A small network was shown many inputs. Here are its activations along a few directions, one row for each input.
Each table varies a few parts of the input and shows all the possible inputs, shuffled.
A made-up example of a description, with smaller parts first: values(2) and (point or ring(11) or (ring(5) and line(6))).
Shared parts are said once, and a part with two or three values counts as separate values.

Other details of the inputs shift rows strongly along two fixed directions, in all tables alike. That doesn't count.

Table:
x1: [-20  36 -17  -6  -9 -16 -34  -7 -46 -21   1   9  10]
x2: [  2  17   1   9 -46  -2 -40   6  17   2 -19 -28  42]
x3: [ 90 -89  51  33  46  29  74   6  19  54 -10 -12 -89]
x4: [ 72 -78  23  37  88  19 104  -4   0  45  34  44 -70]
x5: [ 59  10 -21 -50   6  23 -12 -39  30 -25  16  86 -17]
x6: [-37 -39  -4  65  30 -37  22  47 -60  34   8 -22  19]
x7: [-51 -33   4  56  28 -34  20  48 -79  31   0 -24  -5]
x8: [-36   9  13 -11 -45   8 -40  -8   6  -1  -6  -8  17]
x9: [ 92  18 -11 -49 -14  46 -19 -22  74 -38 -28   9 -33]
x10: [-26   4   4  -4 -46   4 -34  -8  23   4   3 -10  43]
x11: [-48  17 -39 -19   0  -6 -20   7 -14 -35   3  20  18]
x12: [-64 -33  14  60   9  -2  42  35  -7  31   2 -75  11]
x13: [ 67 -78  57  33  49  40  89  -7  25  56  12  -2 -85]
x14: [-43  41 -34  -6   7  -1 -11   5 -14 -36   3  11  19]
x15: [ 77  28  11 -37 -24  47 -10 -44  75 -10   5  35 -11]
x16: [-39  42 -11  -5  -8  -2 -21  -4 -36 -18   5  29  14]
x17: [ 77  31 -36 -53  25  24  -8 -34  26 -56   1  46 -39]
x18: [-44 -39  30  63  -5 -19  18  20 -40  45  -5 -75   1]
x19: [-29  30  38 -45 -32 -51  -8   3  28  11 -11  -8  43]
x20: [-30 -44  21  68  -5 -22  24  20 -22  49   6 -73  25]
x21: [-11  31 -25   4  -7 -21 -32  -8 -28 -17  10  10  34]
x22: [-41  42  13 -57  10 -61  -5   5 -14   3  -4  33  40]
x23: [-14  25 -16  -1 -31   3 -28  -5  17 -21 -15 -54  20]
x24: [-39   7 -11 -14 -34  11 -27   2  28 -18  -8 -27  23]
x25: [ 80  27 -37 -53  24  27 -13 -12  30 -54 -10  53 -41]
x26: [-45  19 -16 -17 -14  -7 -30  -3 -36 -17   5  36  13]
Each input here is: values(2) and (point or (values(3) and line(4))).
The inputs of x15 and x4 match in every part but the values(2) part. If x8 is changed in the same way as x15 into x4, which row does it become?
> x26
Change only the line(4) part in x5. List by row number the other rows that result.
> x4, x6, x21
A walk changes only the line(4) part. It starts at x3 and steps to x18. List the rest of the walk in order.
> x13, x8

Table:
x27: [  9 -19   9   8  -2   9   6  -5   7  15   2  -4  -5]
x28: [ 32  42  -2 -37 -32  10 -35 -24  29 -24  -9  22   6]
x29: [-55  -4   4  13   9 -33  11  19 -27  16   6 -12  26]
x30: [ 13 -12   0  11   5   2  13   5   8   4   1  -5  -4]
x31: [-96  48 -16   8 -58 -18 -62  14 -22 -18 -16 -42  67]
x32: [  9  -9  13   2   4   2  11   3   5   9  -9 -11 -13]
x33: [  7 -15   9  10  -5   8  11  -3   9  10   4  -5  -8]
x34: [ 14 -16   0   9   7   3   8   2   5   9   0  -4  -1]
x35: [ 11 -11  -1   8  10   6  12   4  10   1   3 -13  -6]
x36: [ 12  -7  14   4   4   1  11  -1   6  10   1 -14  -9]
x37: [  6  -4 -11   4  24  -1  14   1 -18   0   7  12 -12]
x38: [ 26  49 -23 -38 -10  15 -35 -28  13 -37   0  50   0]
x39: [  3  -8   2   6  15   4  12   4 -14   3   6  19 -10]
x40: [  6 -15  -4   2  14  -4   8   3 -10  -2   3   6 -16]
x41: [ 34  38  -2 -40 -29  10 -41 -27  27 -19 -10  23   9]
x42: [  5 -14   8   8   1  12  11  -4  11   7   5 -12 -10]
x43: [  5 -12   1   1  13   0   7   9 -10   4   4  11 -15]
x44: [  5 -12  -9   2  19  -3  14  -1 -16  -5   4   7 -14]
x45: [  8 -12  -1   6  10   7  13   8   9   1  -7 -11 -10]
x46: [-54  -8  10  13   1 -31  10  21 -23  17   4 -15  27]
Describe the family of inputs behind these rows.
> values(2) or ring(6) or (values(3) and line(4))
Which other rows belong to the same alternative as x29? List them by row number.
> x46
A walk changes only the line(4) part. It starts at x32 and steps to x36. List the rest of the walk in order.
> x28, x41
